A small network was shown many inputs. Here are its activations along a few directions, one row for each input.
In each table, some parts of the input vary, and every possible input appears once, in random order.
A made-up example of a description, with smaller parts first: one of 3 separate values, together with either a single point or one of 9 places along a line or (one of 5 places around a ring, together with one of 6 places along a line).
Shared parts are said once, and a part with two or three values counts as separate values.
In the rows, 128 means zero.

Other details of the inputs vary at random and push rows far along two fixed directions, the same in every table; ignore that.

Rows:
row 1: [ 85 154 128 108 154 140 177 139 144 141  85 131 126 133  99]
row 2: [159 226 113 101 180 111 101 135 114 174 169  74 147 106 110]
row 3: [117  58 117 156  50 110  92 127  92  94 126 163 144 168 159]
row 4: [147  32 138 171  59 124  77 100 129  66 134 168 106 144 192]
row 5: [ 86  87 133 144 120 161 176 112 155 106  80 160 100 139 119]
row 6: [ 80 179 106 124 178 163 187 102 151 147  87 120 104 129  82]
row 7: [191 101  79 110 111 123 121 145  87 179 233 132 165 137 104]
row 8: [105  78 174 165  97 150 124 107 153  62  75 156  83 111 167]
row 9: [155  32  93 181  74 162 121  83 105 114 173 168 107 163 147]
row 10: [ 87 175 107 144 174 177 187  86 148 140  92 118  89 126  83]
row 11: [131  54 139 231  91 136 154  69 136  70 118 142  74 130 123]
row 12: [151 241 112  75 192  96 106 154 119 187 163  68 168 106 100]
row 13: [190  63 112 170  83 135  74  93 108 106 197 145 111 135 172]
row 14: [ 75 162 151 109 153 143 182 154 140 138  68 128 127 117  95]
row 15: [173 151 110 108 110  75  47 147  89 146 184 102 176 141 156]
row 16: [ 91 175 159 124 167 135 143 119 166 110  63 113 101 114 135]
row 17: [204 145 142 159 125  62  83 139 103 133 202  81 148 102 126]
row 18: [151 112 112  93  90  82  96 187  78 161 176 133 198 152 129]
row 19: [ 95 178 178 121 157 129 134 142 150 112  64 110 114 101 137]
row 20: [128  37  99 174  86 165 136  82 125 105 140 173 101 161 144]
row 21: [181  64  80 119  87 118 112 138  89 158 220 151 163 150 123]
row 22: [ 83  41 143 173  81 164 160  99 146  71  69 180  88 149 147]
row 23: [ 96 179 152 120 193 159 170 106 184 122  68 109  87 100 114]
row 24: [147 214 161  57 175  87 120 204 121 176 142  80 182  85 106]
row 25: [141 178 153  74 160  99 127 178 141 151 134 103 156  92 113]
row 26: [ 92 190 113 125 198 179 208 104 155 160  98 114  93 117  72]
row 27: [105 135 115 105 161 156 196 128 157 148 111 136 115 121  82]
row 28: [103  82 144 188 105 157 109  65 154  62  75 154  67 146 184]
row 29: [138 141 131  73 129 106 154 196 108 167 155 124 177 112  89]
row 30: [129   7 124 164  41 135 118 121 111  81 135 188 123 157 159]
row 31: [164 113  89  99 103  95  98 161  82 173 195 129 188 160 124]
row 32: [ 72 169 157  99 173 154 211 156 161 141  61 124 118 102  77]
row 33: [ 84 159 176 127 163 147 158 124 176  99  50 123  92  97 130]
row 34: [103  81 154 182  72 124  75  91 129  51  77 152  96 146 194]
row 35: [ 71 174 146 111 148 135 171 150 137 131  66 122 131 118  93]
row 36: [ 94 195 142 133 199 163 162  92 174 127  74 105  81 105 118]
row 37: [167 139 139 100 102  69  54 177  89 141 170 112 185 132 163]
row 38: [149 124  95  95  91  80  87 171  77 160 178 127 197 160 126]
row 39: [193  71 109 146  82 107  53 117  96 122 204 138 145 147 179]
row 40: [218 117 103 123 108  97  52 140  81 160 239 109 167 131 155]
row 41: [172 167 119  92 165 115 117 144 132 163 180 101 145 102 117]
row 42: [ 82 204 155 116 177 129 142 120 164 116  55 101 104 109 123]
row 43: [189  84  85  96  86  88  88 170  73 175 226 134 200 159 128]
row 44: [156  33 127 177  66 134  78  85 130  72 146 164  99 146 189]
row 45: [171 226 117  86 191 111 109 151 115 190 183  73 155 103 109]
row 46: [ 86 200 172 117 161 123 131 139 147 113  57 101 116  99 128]
row 47: [ 93  58 109 190 100 182 154  62 141  88  93 173  73 163 145]
row 48: [155 203 139  57 176  85 113 187 128 178 155  85 179 102 113]
row 49: [ 89 125 131 111 150 155 200 132 163 129  87 144 110 119  89]
row 50: [ 75  86 115 177 105 168 153  70 147  83  68 161  80 157 135]
Each input here is: one of 2 separate values, together with either a single point or (one of 4 places along a line, together with one of 6 places along a line).
Changing only the choice among 2 separate values turns row 36 into row 47. The same change can be made to row 46. Which row results?
> row 35
Changing only the choice among 2 separate values turns row 1 into row 16. The same change can be made to row 38. Which row results?
> row 42
Which other rows does row 30 become when the place on the line of 6 takes its other values? List them by row number.
> row 7, row 21, row 27, row 29, row 49
Which other rows does row 9 become when the place on the line of 6 takes its other values? List them by row number.
> row 5, row 20, row 22, row 32, row 43

Rows:
row 51: [ 71 192 101  94 199 172 210 122 158 163  80 123 112 127  73]
row 52: [131  78 120 140 108 143 162 127 122 126 143 143 119 132 112]
row 53: [155 193 152  83 167  94  97 168 131 156 149  94 155 100 130]
row 54: [201  57 103 157  81 113  63 110  97 119 215 145 137 149 177]
row 55: [149 161  74  76 139 119 115 159  85 199 187 119 185 156 106]
row 56: [163 109 130 124 131 130 141 141 132 144 172 124 132 107 108]
row 57: [ 89  36 149 179  59 147 128 100 138  53  65 183  93 156 167]
row 58: [123 141  93  91 144 128 158 149 118 176 152 133 158 139  87]
row 59: [190  62 146 141  57  88  46 144  96  97 183 144 150 129 192]
row 60: [138 205 131 131 134  60 102 162  83 153 146  74 175 125 100]
row 61: [ 75 104 173 150 124 153 173 118 164  81  42 149  88 117 124]
row 62: [142  58 112 124  49  90  69 153  85 115 159 162 177 171 171]
row 63: [125 226 110  42 203 121 204 190 137 218 148  91 171 105  33]
row 64: [115 104 125 178 137 180 135  48 162  88 101 143  56 127 154]
row 65: [107 189 156 119 174 134 121 114 161 116  84 107  99  99 140]
row 66: [192 137  84 121 119 109  56 115  92 160 213 103 156 149 154]
row 67: [ 91 129 176 135 149 141 176 134 170 100  57 129 100  95 116]
row 68: [149 157 135 113 172 145 161 128 151 145 147 111 114  92 103]
row 69: [161 143  95 171 106  88 103 123  70 147 187 100 156 146 103]
row 70: [124  86 173 153 104 134 118 126 151  84  99 145 106 109 149]
row 71: [144 174 130 118 141 104  65 122 125 131 135 102 138 129 163]
row 72: [ 54 147 136 120 143 157 160 120 154 109  42 140 106 137 128]
row 73: [ 83  75 125 162  80 151  99  96 122  81  77 169 110 172 183]
row 74: [100 107 145 153 152 172 208 103 170 111  90 139  77 104  99]
Describe the family of inputs behind these rows.
> one of 2 separate values, together with either a single point or one of 11 places along a line
Changing only the choice among 2 separate values turns row 56 into row 70. The same change can be made to row 51. Which row results?
> row 72
Which other rows does row 67 become when the choice among 2 separate values takes its other values? List them by row number.
> row 74
Which other rows does row 55 become when the choice among 2 separate values takes its other values? List them by row number.
> row 73
